Each row below holds a small network's activations on one input, seen along a few directions.
Each table varies a few parts of the input and shows all the possible inputs, shuffled.
Descriptions start from the smaller parts, as in this example, which fits no table here: one of 4 places along a line, together with either a single point or (one of 2 separate values, together with one of 5 places around a ring) or one of 11 places along a line.
Shared parts are said once, and a part with two or three values counts as separate values.
(in the rows, 128 means zero)

Other details of the inputs vary at random and push rows far along two fixed directions, the same in every table; ignore that.

Table:
x1: [150  33 111 154 125 157 103  53 108 136 119 142]
x2: [117 144 143 160 155 127 123 133 103 190 219  97]
x3: [165  45  84 147 124 151 103  69 118 152 149 139]
x4: [129 152 121  81  92  95 130 168 149  91  84 130]
x5: [125  61 135 165 145 155 115  83  99 166 173 109]
x6: [118 144 164 150 150 137 129 136 120 129 197 114]
x7: [134 138 135 122 132 143 140 138 139  74 121 168]
x8: [126 153 115 121 138 131 144 146 134 102 102 178]
x9: [153  44  93 148 130 153 110  69 116 144 119 149]
x10: [154  71 105 137 122 149 120  78 131 108  79 176]
x11: [124  78 130 125 103 111 101 107 113 175 122  78]
x12: [124 200 165 110 118 109 141 177 162  82 125  82]
x13: [123 150 120 123 141 133 146 142 130 103  92 178]
x14: [165  47  74 107  88 101  78  87 122 148 121  96]
x15: [100 148 157 112 114 100 131 165 127 153 129  82]
x16: [ 97 209 137 115 151 118 157 174 129 128 131 156]
x17: [145 132  70  97 125 129 130 119 133  88  47 204]
x18: [168 118  93  90  85 124 120 124 169  49  46 129]
x19: [145 132  82 102 122 129 130 110 132  89  41 205]
x20: [110 131 145 166 155 135 130 130  97 212 228  89]
x21: [165  69  90 112  91 133 104  88 149  93  54 106]
x22: [135 151 134 106 103 121 135 148 163  76  76 103]
x23: [107 150 127 145 152 125 129 133  98 206 207  99]
x24: [ 98 191 176 138 153 134 164 173 139 116 152 146]
x25: [116 180 123 128 148 115 129 147 115 158 175 127]
x26: [117 196 166 131 149 125 151 171 143 101 161 148]
x27: [ 97 190 162  93 111  91 147 196 147 109 107 111]
x28: [102 125 162 171 156 137 135 117  96 203 185 101]
x29: [103 194 189 120 119 119 153 170 156  93  94  87]
x30: [127  64 131 164 143 153 113  86 104 166 184 108]
Each input here is: one of 5 places along a line, together with either one of 2 separate values or one of 4 places along a line.
Changing only the place on the line of 5 turns x28 into x13. The same change can be made to x1. Which row results?
> x5
Start at x6 and move only the place on the line of 4, one step at a time. The first step leads to x26. Which rows follow, in order?
> x2, x25
Change only the choice among 2 separate values in x15. List by row number the other rows that result.
> x21
Change only the place on the line of 5 in x15. List by row number the other rows that result.
> x4, x11, x14, x27
